A small network was shown many inputs. Here are its activations along a few directions, one row for each input.
Each table varies a few parts of the input and shows all the possible inputs, shuffled.
Descriptions start from the smaller parts, as in this example, which fits no table here: one of 3 separate values, together with either a single point or one of 11 places along a line or (one of 4 places along a line, together with one of 8 places around a ring).
Shared parts are said once, and a part with two or three values counts as separate values.
In the rows, 128 means zero.

Other details of the inputs shift rows strongly along two fixed directions, in all tables alike. That doesn't count.

Rows:
row 1: [177 153 124 140 114  81 134 158  99 137 132 186 174 155]
row 2: [143  54  55 141 235 101  98 191 161 175  67 151 204  83]
row 3: [173 119  71 140 178  81 121 163 109 150  93 162 191 110]
row 4: [173  46  75 150 214 112 126 177 184 189  66 104 197  85]
row 5: [ 63 127 137 118 162 172 100 126 155 123 137 121  94 150]
row 6: [ 54 128 123 109 139 165  86 102 161 147 138 128  94 106]
row 7: [213 179 144 131 104  81 171 160 100 108 123 141 142 186]
row 8: [164 111  81 150 203 100 123 189 119 139  81 151 192 150]
row 9: [111 182 193 109  34 147 147  71 108  96 184 109  65 159]
row 10: [160 116 107 147 143  97 136 155  87 126 124 161 177 140]
row 11: [113 146 201 118  43 160 157  90 123 102 177 120  67 165]
row 12: [123 179 183 107  72 159 152  93 140 101 166 110  50 183]
row 13: [ 46  97  80 116 193 173  76 100 192 151  93  76 106  49]
row 14: [ 64  74  93 110 188 180  94 109 224 187  94  71  98  59]
row 15: [182 115  96 144 159  88 141 164 142 168  86 122 186 107]
row 16: [194  99  92 143 165  93 142 169 162 180  83 130 184 109]
row 17: [ 64  52 105 113 191 189 103 109 212 165 109  66  94  64]
row 18: [181 169 128 136  95  75 146 151  67 116 130 188 163 160]
row 19: [ 49 153 139 118 107 167  97  84 134 131 151 123  90 123]
row 20: [174 158 153 148  78  87 156 151  55 101 146 187 167 180]
row 21: [ 69 131 113 125 138 166  96  86 152 129 135  84  95  89]
row 22: [ 83 165 184 108  52 149 134  86  74  71 184 154  71 168]
row 23: [180 130 134 139 115  83 143 173  87 119 131 192 173 159]
row 24: [ 54 152 130 107 150 175  90 104 164 131 142 117  76 144]
row 25: [ 65 133 117 129 139 164  94  97 161 140 120  93 108  89]
row 26: [188 144 146 133  96  82 156 156  65  99 156 194 156 171]
row 27: [ 47 111 144 119 129 178  90  97 151 132 156 119  97 122]
row 28: [215 125 154 139  85  93 180 146  94 113 146 148 145 166]
row 29: [177  92 106 151 163  95 147 175 137 159  84 121 191 111]
row 30: [189 125 147 142 105  93 164 151 101 121 126 130 162 148]
row 31: [ 64 140 134 101 122 157  97  93 144 125 154 138  81 119]
row 32: [172 104  69 143 187  84 108 170 134 167 100 159 194 111]
row 33: [ 73 123 142 131 116 168 113  92 129 104 148  93  94 110]
row 34: [ 80 118 161 108 105 168 135  89 138 110 153  88  73 115]
row 35: [189  78 105 142 164 101 151 177 150 161  85 132 176 113]
row 36: [197 119 133 142 113  88 165 153  94 119 128 130 162 144]
row 37: [171  69  45 143 224  97 115 170 176 193  61  94 198  66]
row 38: [ 94 122 143  99 111 164 127  90 172 133 141 100  68 109]
row 39: [124 156 175 110  55 152 150  77 127 109 182 112  62 152]
row 40: [184 144 148 139  89  87 151 150  65 101 164 186 156 179]
row 41: [ 77 110 126 125 142 158 112 111 140 111 120 102 107  93]
row 42: [ 51  86  94 100 185 176  92  98 207 165  99  63  92  55]
row 43: [ 28  72  87 119 201 183  77 107 170 152 111  95 113  71]
row 44: [147  76  45 147 233  99  86 178 172 200  71 140 212  81]
row 45: [ 70  97 140 107 135 170 123 100 161 127 128  83  84  96]
row 46: [211 127 159 127  83  91 182 152  98 105 137 159 139 163]
row 47: [ 91 113 135 115 125 171 117  87 182 155 137  85  87 106]
row 48: [100 197 186 122  36 149 131  69  92  79 183 120  71 154]
row 49: [175  63  54 133 221 106 122 167 189 193  65 108 181  68]
row 50: [108 183 192 102  31 146 150  78 107  93 177 118  55 155]
row 51: [181 137 132 145 114  91 154 152  79  95 125 148 158 135]
row 52: [176 132 125 150 119  87 141 157  75 120 126 171 186 157]
row 53: [175 154 113 130 117  78 140 147  77 115 123 181 162 146]
row 54: [118 159 197 113  73 168 160 101 132  89 168 109  52 190]
row 55: [ 78 136 164 114 125 178 131 106 156 108 139  76  67 149]
row 56: [ 66 145 139 102 115 160 101  86 136 121 167 135  77 123]
row 57: [197 176 138 143  82  76 154 149  76 101 126 164 156 147]
row 58: [ 60 115 141 124 133 164 100 115 147 138 145 133 113 124]
row 59: [ 43 162 130 111 142 180  93  90 148 120 140 107  70 143]
row 60: [ 73 173 144 119 125 169 108  94 147 102 135  90  71 138]
row 61: [181 158 150 141  78  81 159 157  49  94 143 193 161 178]
row 62: [ 91 181 203 129  32 155 142  84  85  70 181 126  75 162]
row 63: [195 126 142 138 106  86 166 164  99 120 112 142 163 143]
row 64: [144  81  38 151 231  99  89 172 157 194  61 132 216  78]
row 65: [ 69 148 151 125 130 178 113 105 140  92 137  89  77 144]
row 66: [196 161 156 149  73  81 167 156  60  84 132 168 157 162]
row 67: [ 56  86  93 104 186 177  93  95 201 166 108  58  92  55]
row 68: [195 153 150 156  86  84 159 149  68  93 133 153 169 159]
row 69: [172 158 116 138 109  86 139 135  73 118 141 168 160 153]
row 70: [197 154 110 142 121  76 148 149  86 110 115 152 167 126]
Description of these inputs: one of 2 separate values, together with one of 5 places along a line, together with either a single point or one of 6 places around a ring.
- Changing only the choice among 2 separate values turns row 56 into row 26. The same change can be made to row 19. Which row results? => row 20
- Which other rows does row 50 become when the choice among 2 separate values takes its other values? List them by row number. => row 63
- List by row number the other rows that have the choice among 2 separate values and the place on the line of 5 in common with row 27. => row 2, row 5, row 23, row 26, row 40, row 58
- List by row number the other rows that have the choice among 2 separate values and the place on the line of 5 in common with row 34. => row 29, row 30, row 36, row 45, row 55, row 63
- Which other rows does row 39 become when the place on the line of 5 takes its other values? List them by row number. => row 21, row 32, row 37, row 69
